Each row below holds a small network's activations on one record, seen along a few directions.
After each row come some of the record's fields: PIMA, GAPAR, RITO, KAVED.
Not every record has every field; a missing one is left out.
The largest differences between rows may come from other fields.
In the rows, 500 means zero.
Random noise pushes rows far along 14 fixed directions. That doesn't count. These rows show it; they differ only by the noise:
[769 565 476 779 716 674 276 515 574 471 387 572 453 487 402 323 637 454
 756 688 504 541 547 375 691 389 437 617 550 541 586 575 389 538]
[515 643 710 386 700 471 330 560 475 453 486 295 516 413 363 574 337 629
 505 490 765 529 774 730 660 436 333 570 509 483 662 412 414 727]
[613 543 687 428 511 380 400 485 259 306 444 392 367 479 199 813 455 599
 559 424 470 420 709 685 777 553 421 448 313 415 487 300 310 582]
[570 421 465 409 722 595 336 270 694 426 644 531 472 496 445 408 522 511
 588 550 421 631 541 487 488 285 295 514 600 573 517 622 514 423]
[308 612 407 675 529 562 775 505 384 701 582 428 563 516 497 644 725 502
 579 285 413 636 617 474 656 705 579 507 614 402 653 704 423 573]
[411 379 628 465 614 627 551 659 729 722 460 736 676 483 665 341 459 420
 379 409 723 594 669 461 530 585 666 523 779 524 442 787 807 419]
[582 428 486 541 655 553 562 560 591 420 346 590 605 548 237 516 712 422
 459 542 547 539 444 428 729 526 476 458 599 506 405 369 730 449]
[571 559 582 486 608 399 632 365 545 582 476 325 611 420 484 380 470 651
 625 710 593 571 521 358 606 699 813 597 382 512 513 667 448 374]
[549 471 595 229 525 635 681 542 469 605 550 485 578 561 544 452 364 555
 307 607 508 660 770 636 499 404 453 571 514 429 492 600 342 434]
[308 299 347 318 500 363 383 386 500 553 739 526 440 438 542 543 565 599
 446 281 429 439 278 418 368 612 498 426 519 407 498 496 641 419]
[535 369 439 560 389 629 744 655 607 690 349 607 746 551 455 318 437 462
 507 651 456 522 478 324 573 648 905 619 580 427 488 467 624 463]
[615 344 506 286 522 555 584 335 497 669 673 503 552 502 460 488 473 575
 364 250 518 581 465 595 412 653 359 483 531 457 596 553 469 253]
[283 505 604 535 401 474 303 698 539 446 566 425 406 396 581 438 551 460
 285 754 572 403 295 449 385 342 290 629 372 476 639 529 252 489]
[270 419 428 515 607 713 504 553 631 665 652 661 502 476 542 395 690 406
 412 382 480 488 552 417 678 495 487 557 544 369 517 683 612 437]
[388 609 271 619 672 749 545 716 528 533 449 528 521 541 367 399 810 396
 425 574 515 517 477 453 765 334 339 592 557 351 585 327 560 734]
[592 561 455 724 605 442 476 496 423 483 444 396 563 528 401 626 627 542
 720 499 452 681 496 449 470 545 413 488 757 586 667 566 397 614]

[524 509 399 594 623 584 400 626 297 558 584 574 427 574 581 534 676 533
 662 540 390 545 693 423 601 493 442 519 602 400 467 686 314 523]
<GAPAR:tel RITO:gog KAVED:pobu>
[509 413 351 413 444 305 380 420 299 285 448 571 344 550 539 700 422 578
 666 482 197 557 540 512 379 368 699 334 550 528 337 461 576 689]
<PIMA:kat GAPAR:tapot RITO:deza KAVED:lan>
[426 555 504 397 332 468 671 451 351 534 586 358 456 485 512 574 388 580
 500 534 369 411 602 565 578 572 647 553 233 369 496 470 268 498]
<PIMA:gazov GAPAR:tel RITO:vepe KAVED:vun>
[411 510 529 609 516 455 588 707 316 519 448 456 558 511 515 593 697 504
 451 587 508 563 502 443 606 634 580 499 497 494 499 712 438 400]
<GAPAR:tel RITO:deza KAVED:vun>
[357 551 619 565 336 579 722 561 546 453 376 469 596 537 324 601 468 355
 361 528 455 397 557 562 643 491 561 500 370 474 474 293 544 548]
<GAPAR:sogiv RITO:zaz KAVED:lan>
[263 502 396 460 588 605 478 522 625 675 651 361 665 467 567 320 376 576
 591 602 517 469 611 405 484 448 618 638 567 409 613 507 564 656]
<PIMA:gazov GAPAR:sogiv RITO:zaz KAVED:zat>
[698 338 229 421 512 562 463 603 297 581 541 590 462 588 545 390 686 532
 322 529 402 550 221 421 290 471 303 462 529 401 508 404 441 365]
<GAPAR:siv RITO:zenoz KAVED:vun>
[561 543 504 686 599 473 502 626 548 466 310 453 635 477 407 437 551 481
 625 678 623 523 442 385 602 559 664 525 582 578 503 487 640 561]
<GAPAR:tapot RITO:zenoz KAVED:zat>
[414 487 360 597 444 609 503 534 440 547 515 523 510 577 498 455 472 484
 597 636 238 526 576 408 490 364 614 577 504 383 561 465 380 675]
<GAPAR:pav RITO:gog KAVED:lan>
[640 390 692 472 338 574 625 610 451 562 364 459 643 546 321 445 300 511
 449 782 438 432 613 476 603 579 700 639 329 399 517 367 274 385]
<GAPAR:siv RITO:vepe KAVED:lan>
[336 519 268 282 449 511 680 539 445 711 664 338 655 522 550 446 333 697
 549 436 484 529 575 509 468 597 695 605 560 313 607 345 505 713]
<GAPAR:semir RITO:par KAVED:pobu>
[673 371 517 715 485 654 512 522 526 515 453 657 525 563 300 541 730 349
 509 401 411 477 397 421 603 589 335 466 575 523 505 488 499 263]
<PIMA:gazov GAPAR:siv RITO:zaz KAVED:zat>
[463 546 470 582 391 296 668 356 527 460 449 347 535 468 502 550 585 490
 456 515 505 487 171 416 313 647 523 432 443 600 534 425 527 424]
<PIMA:kat GAPAR:sogiv RITO:vepe KAVED:vun>
[770 488 510 354 651 546 633 247 611 555 526 351 648 512 305 391 466 589
 482 488 615 621 428 572 485 575 360 522 492 556 598 386 503 330]
<GAPAR:siv RITO:zaz KAVED:pobu>
[400 442 251 263 669 521 507 617 440 522 597 445 544 548 572 323 605 668
 484 880 400 628 519 314 547 338 629 615 519 346 415 556 447 550]
<PIMA:gazov GAPAR:semir RITO:deza KAVED:pobu>
[587 401 618 638 560 447 452 488 550 372 464 494 567 511 298 552 691 460
 543 655 477 512 356 336 607 602 428 500 492 621 448 608 488 187]
<GAPAR:semir RITO:naduk KAVED:vun>
[584 578 638 761 481 553 451 698 346 492 379 536 457 512 474 634 600 427
 593 493 533 485 658 525 636 556 442 503 549 528 529 619 344 503]
<PIMA:gazov GAPAR:tapot RITO:par KAVED:zat>
[494 701 366 666 497 206 646 379 450 326 349 388 458 470 471 693 665 532
 717 413 515 508 304 436 520 656 678 338 543 624 396 388 691 680]
<PIMA:kat GAPAR:tel RITO:zaz KAVED:zat>
[542 580 508 658 489 758 714 597 621 778 507 455 692 519 549 299 568 401
 348 471 666 621 432 515 433 568 326 656 613 516 777 607 394 395]
<GAPAR:pav RITO:par KAVED:zat>
[456 524 694 727 462 484 533 519 656 347 279 655 547 492 416 650 465 310
 609 420 518 470 633 528 663 510 684 394 579 668 344 577 793 531]
<GAPAR:tapot RITO:par KAVED:vun>
[593 439 644 402 366 519 661 592 420 536 431 544 577 533 366 632 373 499
 456 331 563 372 670 627 680 714 626 459 437 441 382 358 566 407]
<PIMA:gazov GAPAR:tel RITO:zaz KAVED:zat>
[174 552 495 591 530 488 498 560 687 570 557 446 556 395 539 344 603 480
 491 637 608 337 367 286 644 570 710 605 364 436 480 544 648 500]
<GAPAR:semir RITO:zaz KAVED:lan>
[494 387 306 591 445 745 565 365 678 529 641 536 627 593 274 503 476 426
 699 394 191 588 507 486 549 390 388 578 689 493 671 414 468 548]
<GAPAR:semir RITO:zaz KAVED:zat>
[537 732 573 609 538 456 442 343 624 302 429 339 443 446 532 454 401 466
 610 684 551 504 504 568 455 286 424 510 358 684 511 491 463 607]
<GAPAR:sogiv RITO:par KAVED:vun>
[601 414 538 486 368 696 750 773 417 565 328 661 644 666 527 446 442 394
 300 747 365 641 679 517 478 382 598 546 566 451 405 555 411 446]
<GAPAR:siv RITO:gog KAVED:vun>
[675 433 454 241 577 540 703 362 481 540 513 504 554 585 467 427 500 572
 361 605 437 670 536 504 458 457 485 490 494 465 410 501 466 353]
<PIMA:bizaz GAPAR:pav RITO:zaz KAVED:zat>
[494 701 622 535 607 388 741 264 620 374 407 299 563 417 286 571 570 524
 560 464 635 539 483 568 806 656 653 467 284 605 480 521 646 434]
<GAPAR:semir RITO:deza KAVED:vun>
[487 491 629 308 790 405 665 518 455 510 458 449 610 508 543 486 692 570
 302 692 700 643 612 418 604 593 567 424 506 550 252 774 679 222]
<PIMA:gazov GAPAR:tapot RITO:naduk KAVED:vun>
[661 568 495 481 558 508 499 345 647 320 337 544 429 482 569 297 421 450
 531 852 455 554 451 433 464 238 665 508 347 635 335 536 556 496]
<PIMA:kat GAPAR:tapot RITO:zenoz KAVED:lan>
[377 461 551 568 452 643 674 442 684 639 634 591 525 474 580 414 646 366
 434 439 494 483 458 421 598 622 488 563 463 499 508 776 450 215]
<PIMA:bizaz GAPAR:tel RITO:vepe KAVED:zat>
[347 580 497 500 652 530 681 531 628 472 428 511 571 506 463 500 701 408
 320 525 623 636 469 496 605 429 418 458 603 523 471 547 689 553]
<PIMA:kat GAPAR:pav RITO:zenoz KAVED:zat>

Here are new rows. What are their fields?
[430 641 708 636 674 438 388 628 481 534 484 299 569 429 498 503 551 553
 580 688 740 491 632 466 614 577 417 602 529 528 614 645 326 531]
<GAPAR:tel RITO:vepe KAVED:lan>
[743 392 531 507 552 581 554 581 498 375 382 587 561 650 334 565 609 427
 484 710 386 661 556 480 504 357 266 471 704 566 413 462 387 388]
<PIMA:gazov GAPAR:siv RITO:vepe KAVED:zat>
[638 426 532 512 352 595 507 491 609 561 494 702 469 542 623 464 319 434
 590 390 419 538 609 552 398 473 523 524 663 544 499 590 426 496]
<PIMA:kat GAPAR:semir RITO:vepe KAVED:zat>
[636 543 497 495 527 458 556 705 472 493 278 527 598 554 523 475 419 519
 510 650 617 590 592 515 467 466 598 500 684 517 444 385 567 697]
<GAPAR:siv RITO:vepe KAVED:zat>
[340 390 491 569 308 627 426 648 345 638 689 643 413 514 629 614 505 427
 462 225 354 381 592 568 489 579 426 498 485 390 552 662 373 411]
<GAPAR:tel RITO:par KAVED:vun>
[398 323 651 450 219 499 537 501 508 388 520 495 541 514 271 637 288 465
 478 597 251 369 540 529 589 501 651 551 290 419 493 360 365 422]
<GAPAR:siv RITO:gog KAVED:zat>
[430 455 455 454 395 711 487 781 497 717 587 663 503 534 742 346 433 451
 343 471 540 500 592 539 396 419 419 614 618 396 568 615 386 534]
<GAPAR:semir RITO:zaz KAVED:zat>
[704 463 343 493 516 661 472 374 405 732 622 602 430 554 610 427 426 544
 627 214 385 556 623 586 395 543 425 504 602 404 629 535 373 545]
<GAPAR:siv RITO:vepe KAVED:lan>
[331 434 577 493 734 429 281 400 606 325 588 317 579 475 311 513 560 559
 572 816 423 589 497 373 540 302 400 546 519 562 553 577 486 478]
<GAPAR:pav RITO:deza KAVED:lan>
[235 489 312 383 644 539 580 454 622 510 704 416 574 497 412 515 701 527
 444 401 515 534 408 466 616 472 342 497 570 438 510 466 684 499]
<PIMA:gazov GAPAR:semir RITO:par KAVED:zat>
[516 538 476 294 481 536 715 476 488 650 548 431 594 526 603 421 356 594
 390 478 559 594 603 579 425 530 590 541 515 461 514 519 493 504]
<PIMA:gazov GAPAR:semir RITO:zaz KAVED:lan>
[564 416 586 436 571 438 201 373 477 463 693 412 391 385 363 462 492 654
 649 560 517 304 461 397 686 624 487 601 215 409 511 502 316 276]
<GAPAR:semir RITO:par KAVED:pobu>
[435 499 496 385 616 556 437 538 497 638 622 391 591 506 532 470 442 587
 413 448 609 633 581 577 362 437 275 572 704 460 714 502 417 608]
<PIMA:kat GAPAR:pav RITO:par KAVED:pobu>
[438 586 260 656 514 726 523 503 640 593 565 540 521 535 599 304 542 422
 631 554 367 552 475 415 478 318 492 619 598 490 618 545 483 660]
<GAPAR:semir RITO:zaz KAVED:vun>
[481 594 569 602 466 505 447 616 488 730 477 400 533 387 594 321 473 524
 328 422 797 404 308 509 397 676 474 624 398 446 769 455 432 525]
<GAPAR:pav RITO:gog KAVED:lan>
